Each row below holds a small network's activations on one input, seen along a few directions.
In each table, some parts of the input vary, and every possible input appears once, in random order.
Descriptions start from the smaller parts, as in this example, which fits no table here: one of 4 places along a line, together with either a single point or one of 9 places along a line or (one of 2 separate values, together with one of 5 places around a ring).
Shared parts are said once, and a part with two or three values counts as separate values.

Rows:
r1: [-.44, .05, -.68, -.58, -.10, .47, -.05, -.49, .34, -.18, .22, .08, .42]
r2: [.28, .25, .24, .18, .27, -.46, .15, .45, -.14, .44, -.18, .01, .22]
r3: [-.27, -.10, .05, .22, .30, -.17, .36, .05, -.13, .35, .09, .05, .27]
r4: [.12, -.04, -.22, -.56, -.30, .23, -.24, -.16, .26, -.27, -.16, -.03, -.20]
r5: [.01, .44, -.42, -.63, .03, .11, -.22, -.01, .31, .00, -.10, -.06, .35]
r6: [.10, -.27, .51, .53, -.07, .04, .27, .07, -.21, .12, .31, .18, -.15]
r7: [.12, -.37, .45, .37, -.11, -.33, -.01, .24, -.04, .11, .06, .15, -.51]
r8: [-.19, .08, -.49, -.32, -.16, .63, -.05, -.43, .17, -.25, .41, .06, .24]
r9: [.29, -.19, .47, .22, -.05, -.37, .13, .32, -.20, .27, -.32, .05, -.36]
r10: [.46, -.09, .38, .30, .23, -.47, .12, .48, -.39, .44, -.50, -.23, -.01]
r11: [-.08, -.07, -.19, -.22, -.39, .64, -.07, -.46, .27, -.35, .40, .08, -.01]
r12: [-.10, .08, .16, .22, .62, -.26, .34, .33, -.10, .57, -.13, -.09, .27]
r13: [.00, .25, .49, .88, .28, -.96, -.12, .24, -.66, -.13, -.33, .09, -.11]
r14: [-.02, -.09, .21, .45, .21, .03, .33, .13, -.36, .25, .27, .08, .09]
r15: [-.04, -.14, -.21, -.40, -.28, .24, -.26, -.19, .39, -.28, .12, -.10, -.36]
r16: [.09, -.39, .51, .50, -.20, -.05, .16, .20, -.07, .01, .20, .16, -.40]
r17: [-.05, -.22, -.11, -.22, -.38, .52, -.11, -.22, .37, -.39, .23, -.05, -.28]
r18: [.20, .06, -.28, -.49, .00, .08, -.24, .02, .06, -.03, -.37, -.34, .13]
r19: [-.13, .47, -.27, .16, -.15, -.31, -.43, -.32, -.22, -.74, -.21, .00, -.05]
r20: [-.34, .29, -.59, -.61, .23, .36, -.07, -.21, .37, .06, .00, -.10, .44]
What do these inputs look like to the network?
> one of 2 separate values, together with either a single point or one of 9 places around a ring
The inputs of r1 and r3 match in every part but the choice among 2 separate values. If r19 is changed in the same way as r1 into r3, which row does it become?
> r13
Change only the choice among 2 separate values in r7. List by row number the other rows that result.
> r15

Rows:
r21: [-.03, .35, -.07, .00, .08, -.26, -.19, .04, -.02, -.19, -.29, -.10, .07]
r22: [.24, -.24, -.07, -.60, -.33, .38, -.18, .00, .47, -.04, -.06, -.12, -.28]
r23: [.06, .00, .06, .12, -.26, -.11, -.12, -.11, -.14, -.27, .00, .08, -.24]
r24: [.04, -.37, .29, .39, -.04, -.03, .17, .06, -.18, .08, .12, .01, -.11]
r25: [-.45, .04, -.87, -.54, .00, .78, .02, -.49, .34, -.26, .43, -.01, .35]
r26: [.18, .23, -.04, .03, -.03, -.14, -.25, .00, -.14, -.21, -.12, -.10, .00]
r27: [.12, .04, .20, .10, .13, -.11, .27, .19, -.09, .42, .02, .10, .25]
r28: [-.18, -.09, .21, .24, -.22, -.04, -.05, -.13, .08, -.28, .21, .17, -.36]
r29: [.01, .12, -.02, -.07, .22, -.36, -.07, .08, -.16, .16, -.37, -.09, .16]
r30: [-.03, .02, -.01, .04, .29, -.23, .10, .22, -.02, .29, -.08, .01, .16]
r31: [.04, -.10, .31, .29, .16, .11, .31, .14, -.13, .30, .13, .07, .00]
What do these inputs look like to the network?
> either one of 2 separate values or one of 9 places around a ring
Which other rows belong to the same alternative as r22? List them by row number.
> r25
